These are the activations of a small network on made-up records, seen along a few directions, one row for each record.
After each row come some of the record's fields: Foran, Vonad, Nuvi, Mag, Raf, Nupu.
A field that a record lacks is left out.
Other fields move the rows too, some of them a lot.
In the rows, 500 means zero.
Strong random noise was added to every row along 4 fixed directions; ignore it. To show where, here is one row again and again, with new noise each time:
[434 649 529 457 482 321 421 358 588 607 528 453 580 508 400 431 536 558
 500 552 514 526 596 469 432]
[452 638 613 470 552 346 528 382 576 523 461 451 446 529 421 392 508 540
 519 544 492 581 470 537 465]
[486 545 487 513 410 398 378 440 532 586 559 505 665 499 444 520 554 533
 453 535 622 457 617 432 434]
[426 657 510 529 470 353 452 348 584 606 440 572 338 637 541 318 494 565
 311 575 409 397 526 545 304]
[515 549 539 505 586 485 503 346 526 557 436 459 331 556 492 511 530 577
 539 526 556 453 504 537 468]
[575 441 633 550 546 524 572 520 464 406 453 481 466 501 479 562 525 491
 552 495 686 552 391 534 557]

[548 519 713 511 490 466 700 610 514 355 463 523 530 518 492 378 507 397
 496 536 512 661 302 568 616]
{Foran: f1, Vonad: j1, Mag: p1, Raf: d1}
[388 479 418 432 458 540 531 525 522 501 524 520 791 335 499 561 503 435
 642 477 488 625 435 441 536]
{Foran: f2, Vonad: j2, Mag: p1, Raf: d1, Nupu: h2}
[359 557 474 457 420 448 543 583 506 425 480 566 693 380 501 487 495 364
 581 486 468 641 394 456 463]
{Foran: f2, Vonad: j3, Mag: p2, Nupu: h2}
[504 467 606 573 444 434 544 805 503 342 539 636 786 476 533 505 517 301
 414 492 698 703 407 551 513]
{Foran: f1, Vonad: j2, Mag: p2, Raf: d2}
[482 521 506 535 462 451 494 546 515 486 524 560 423 583 540 479 447 472
 444 524 528 495 526 535 504]
{Foran: f2, Vonad: j3, Mag: p2, Raf: d2, Nupu: h2}
[473 543 503 490 525 459 472 364 505 559 520 458 221 628 478 422 460 590
 439 455 338 447 485 508 574]
{Foran: f2, Vonad: j3, Mag: p2, Raf: d2, Nupu: h2}
[452 535 487 428 547 544 475 441 527 539 530 391 507 423 542 573 502 508
 549 400 429 575 484 434 518]
{Foran: f2, Vonad: j2, Nuvi: t1, Nupu: h3}
[529 479 352 512 533 580 513 484 487 487 407 609 440 423 583 546 461 370
 489 504 460 427 578 518 366]
{Foran: f1, Vonad: j3, Nuvi: t2}
[415 694 542 417 379 243 441 573 618 498 501 637 612 509 465 269 469 484
 328 623 316 488 585 582 261]
{Foran: f1, Vonad: j3, Mag: p1, Raf: d2}
[319 674 569 412 461 253 524 362 572 542 487 494 345 637 414 223 432 554
 376 581 192 499 509 513 447]
{Foran: f2, Vonad: j3, Mag: p2, Nupu: h2}
[567 474 527 601 491 530 442 584 456 524 497 566 473 507 568 496 563 432
 379 464 535 437 445 575 471]
{Foran: f1, Vonad: j1, Mag: p1, Raf: d2}
[421 657 495 548 563 591 623 605 506 347 375 590 491 454 659 366 434 382
 626 474 407 646 234 572 435]
{Foran: f2, Vonad: j3, Nuvi: t1, Nupu: h2}
[338 671 651 378 682 344 692 437 605 432 392 460 362 451 376 293 465 516
 582 483 183 742 330 576 528]
{Foran: f1, Vonad: j2, Mag: p2, Raf: d2}
[469 603 638 406 571 382 594 287 555 543 552 302 318 570 411 306 481 616
 660 520 302 635 434 477 716]
{Foran: f2, Vonad: j3, Mag: p1, Raf: d1, Nupu: h2}
[539 464 542 476 571 484 480 476 542 506 564 439 557 491 394 626 495 534
 602 436 630 592 479 500 591]
{Foran: f3, Vonad: j2, Mag: p2, Raf: d2}
[491 395 403 563 416 624 473 455 545 568 501 521 345 583 602 486 503 595
 414 397 425 403 441 416 525]
{Foran: f2, Vonad: j2, Mag: p2, Nupu: h3}
[374 509 432 495 460 553 521 403 507 555 452 543 413 506 472 465 495 504
 463 473 373 386 547 520 425]
{Foran: f2, Vonad: j3, Mag: p2, Nupu: h3}
[457 517 511 442 442 391 438 574 530 495 573 550 717 459 427 511 538 497
 454 488 452 581 554 459 476]
{Foran: f1, Vonad: j2, Mag: p2, Raf: d2}
[605 468 429 457 634 604 472 405 472 592 479 401 299 487 500 648 588 563
 664 417 618 403 579 510 591]
{Foran: f1, Vonad: j3, Mag: p2, Raf: d2}
[424 527 311 446 486 547 431 265 483 638 514 509 403 516 528 508 514 576
 507 487 321 371 509 421 533]
{Foran: f2, Vonad: j3, Mag: p1, Raf: d1, Nupu: h2}
[503 414 661 620 515 586 649 516 464 342 455 506 128 574 548 319 389 541
 372 465 273 502 254 520 652]
{Foran: f2, Vonad: j3, Mag: p1, Raf: d2, Nupu: h3}
[545 517 382 508 499 623 456 383 459 574 423 586 365 551 701 573 523 537
 488 584 526 363 483 498 371]
{Foran: f2, Vonad: j1, Mag: p1, Raf: d1, Nupu: h4}
[534 342 502 582 440 515 578 505 429 419 533 427 528 430 421 627 508 540
 489 521 509 467 444 399 630]
{Foran: f3, Vonad: j3, Nuvi: t2}
[517 429 703 485 721 598 739 461 406 299 377 387 327 345 393 613 495 505
 764 440 470 658 284 507 720]
{Foran: f3, Vonad: j1, Mag: p2, Raf: d2}
[479 418 388 442 520 548 403 592 457 504 579 498 843 308 429 668 569 420
 614 467 703 607 602 335 572]
{Foran: f1, Vonad: j4, Mag: p2, Raf: d2}
[485 490 574 378 529 534 564 547 465 378 524 460 657 292 381 710 448 499
 799 620 515 629 556 477 483]
{Foran: f2, Vonad: j3, Mag: p1, Raf: d2, Nupu: h2}
[505 573 508 533 400 381 331 546 565 597 625 435 533 561 545 355 515 508
 426 460 518 560 484 468 571]
{Foran: f2, Vonad: j3, Mag: p1, Raf: d2, Nupu: h2}
[552 520 413 418 552 637 428 283 477 648 518 440 416 511 420 619 544 640
 571 546 442 412 620 432 550]
{Foran: f1, Vonad: j1, Mag: p1, Raf: d1}
[630 378 572 597 598 683 643 550 372 456 405 523 323 532 605 543 495 505
 500 452 607 496 356 574 657]
{Foran: f1, Vonad: j1, Mag: p1, Raf: d1}
[572 413 660 489 508 442 587 549 466 365 627 433 620 430 392 543 565 476
 496 595 534 621 509 549 551]
{Foran: f1, Vonad: j4, Nuvi: t1}
[500 499 484 473 477 508 520 456 452 549 474 547 547 448 479 500 491 582
 449 548 402 471 560 488 489]
{Foran: f1, Vonad: j1, Mag: p1, Raf: d1}
[415 557 227 571 476 560 381 528 622 586 382 552 450 542 674 487 542 430
 489 448 536 441 442 556 360]
{Foran: f2, Vonad: j3, Nuvi: t2, Nupu: h2}
[427 588 398 467 560 459 364 438 564 694 525 526 514 522 513 416 515 497
 475 515 456 478 564 461 413]
{Foran: f1, Vonad: j2, Mag: p1, Raf: d2}
[538 449 590 500 541 534 506 482 484 485 584 446 401 548 416 535 594 553
 500 525 529 463 573 528 497]
{Foran: f1, Vonad: j4, Mag: p2, Raf: d2}
[419 576 391 473 376 373 372 526 469 568 500 693 567 578 623 532 492 425
 308 625 498 273 666 487 253]
{Foran: f2, Vonad: j3, Mag: p2, Raf: d2, Nupu: h4}
[511 484 429 559 216 434 336 666 516 494 637 666 794 494 480 494 529 426
 243 501 601 443 647 436 370]
{Foran: f1, Vonad: j3, Mag: p2, Raf: d2}
[527 535 424 421 537 599 419 342 524 624 449 530 404 504 513 673 546 563
 570 595 407 281 729 471 349]
{Foran: f1, Vonad: j1, Mag: p1, Raf: d2}
[532 454 469 499 452 474 407 621 470 513 532 478 624 508 543 548 550 389
 532 396 701 528 462 496 594]
{Foran: f2, Vonad: j3, Mag: p2, Raf: d2, Nupu: h2}
[476 570 571 427 510 408 571 512 505 490 398 563 453 518 462 463 436 513
 465 571 398 536 552 485 425]
{Foran: f1, Vonad: j1, Mag: p2, Raf: d2}
[431 507 490 550 370 451 515 413 536 485 537 584 383 575 450 363 440 570
 305 478 318 400 470 422 482]
{Foran: f3, Vonad: j3, Mag: p2}
[570 432 426 523 522 584 523 456 501 520 549 433 479 485 506 497 522 475
 623 369 593 576 375 487 765]
{Foran: f2, Vonad: j3, Mag: p1, Raf: d1, Nupu: h2}
[481 496 519 466 611 538 612 252 562 553 492 429 279 543 441 425 455 628
 544 444 310 527 370 481 655]
{Foran: f3, Vonad: j2, Mag: p1, Raf: d1}
[418 644 621 554 535 350 600 468 585 485 494 556 205 697 535 161 528 498
 282 544 344 500 378 597 391]
{Foran: f1, Vonad: j4, Mag: p2}

Which values does each new row have?
[476 558 487 556 441 414 441 646 563 495 513 571 538 532 571 345 461 398
 415 449 537 536 404 562 518]
{Foran: f2, Vonad: j3, Mag: p1, Raf: d2, Nupu: h2}
[507 465 489 416 658 576 506 387 502 607 442 452 325 466 482 624 522 593
 613 581 422 406 606 542 440]
{Foran: f1, Vonad: j2, Mag: p1, Raf: d2}
[561 426 572 535 376 559 424 593 470 503 551 535 621 490 449 560 562 484
 424 520 529 404 580 475 472]
{Foran: f1, Vonad: j1, Mag: p1, Raf: d2}
[400 667 538 502 384 225 450 635 554 481 614 557 809 429 390 333 531 391
 415 474 475 674 522 464 518]
{Foran: f1, Vonad: j3, Mag: p2, Raf: d2}
[520 587 567 442 529 333 589 494 538 425 496 493 537 444 528 440 467 395
 579 496 470 695 411 561 467]
{Foran: f2, Vonad: j3, Nuvi: t2, Nupu: h4}
[533 417 486 512 429 472 507 532 417 379 443 575 538 418 519 583 472 483
 405 535 463 380 592 468 340]
{Foran: f3, Vonad: j3, Nuvi: t2}
[505 594 650 468 608 408 531 491 507 499 444 464 398 491 449 379 511 515
 554 549 449 574 444 596 465]
{Foran: f1, Vonad: j1, Mag: p1, Raf: d2}
[511 542 535 472 587 439 465 564 524 548 528 522 591 504 490 558 509 476
 580 562 591 528 548 536 460]
{Foran: f1, Vonad: j2, Mag: p1, Raf: d2}
[407 565 437 381 536 477 424 447 506 516 508 470 620 378 444 584 499 458
 670 509 412 543 508 429 529]
{Foran: f2, Vonad: j3, Mag: p1, Raf: d2, Nupu: h2}
[597 397 727 490 446 473 680 622 415 262 518 535 504 459 428 528 465 440
 459 582 447 545 515 560 445]
{Foran: f1, Vonad: j3, Nuvi: t1}
[486 471 404 597 412 495 519 493 560 553 459 513 366 588 640 314 489 466
 352 506 468 477 413 542 513]
{Foran: f2, Vonad: j3, Nuvi: t2, Nupu: h2}
[424 562 550 390 647 489 611 477 528 393 438 472 484 382 483 554 420 503
 530 535 429 571 496 490 436]
{Foran: f3, Vonad: j4, Nuvi: t1}
[512 381 397 551 493 667 387 557 450 524 510 537 506 502 683 626 553 441
 508 379 612 496 419 440 528]
{Foran: f2, Vonad: j2, Mag: p2, Raf: d2, Nupu: h2}
[391 636 335 412 629 520 549 221 603 635 374 355 263 548 504 513 531 620
 757 524 345 457 558 550 449]
{Foran: f2, Vonad: j3, Nuvi: t2, Nupu: h2}
[506 447 551 611 458 558 679 597 536 353 442 660 423 572 619 322 407 393
 295 406 440 580 142 549 573]
{Foran: f3, Vonad: j2, Mag: p1, Raf: d1}
[582 433 491 618 485 628 498 365 448 571 488 489 286 568 599 465 533 601
 407 484 480 363 416 491 506]
{Foran: f3, Vonad: j1, Mag: p1, Raf: d1}
[462 424 465 583 439 538 473 574 513 514 532 579 622 470 530 539 481 430
 436 429 578 472 477 434 469]
{Foran: f3, Vonad: j2, Mag: p2, Raf: d2}
[503 440 520 449 431 492 598 490 485 466 484 548 525 500 464 517 487 452
 439 562 340 455 537 425 367]
{Foran: f1, Vonad: j2, Nuvi: t2}
[378 576 347 401 410 467 370 349 620 715 544 543 662 543 531 412 549 507
 414 517 395 388 684 503 369]
{Foran: f2, Vonad: j2, Mag: p1, Raf: d1, Nupu: h3}
[453 634 468 404 600 449 498 350 624 537 422 469 365 437 463 442 441 557
 569 536 377 486 552 516 475]
{Foran: f3, Vonad: j3, Mag: p1, Raf: d2}
[445 466 514 501 543 495 561 364 474 464 439 436 477 378 473 582 515 536
 548 542 367 493 573 413 525]
{Foran: f3, Vonad: j1, Nuvi: t2}
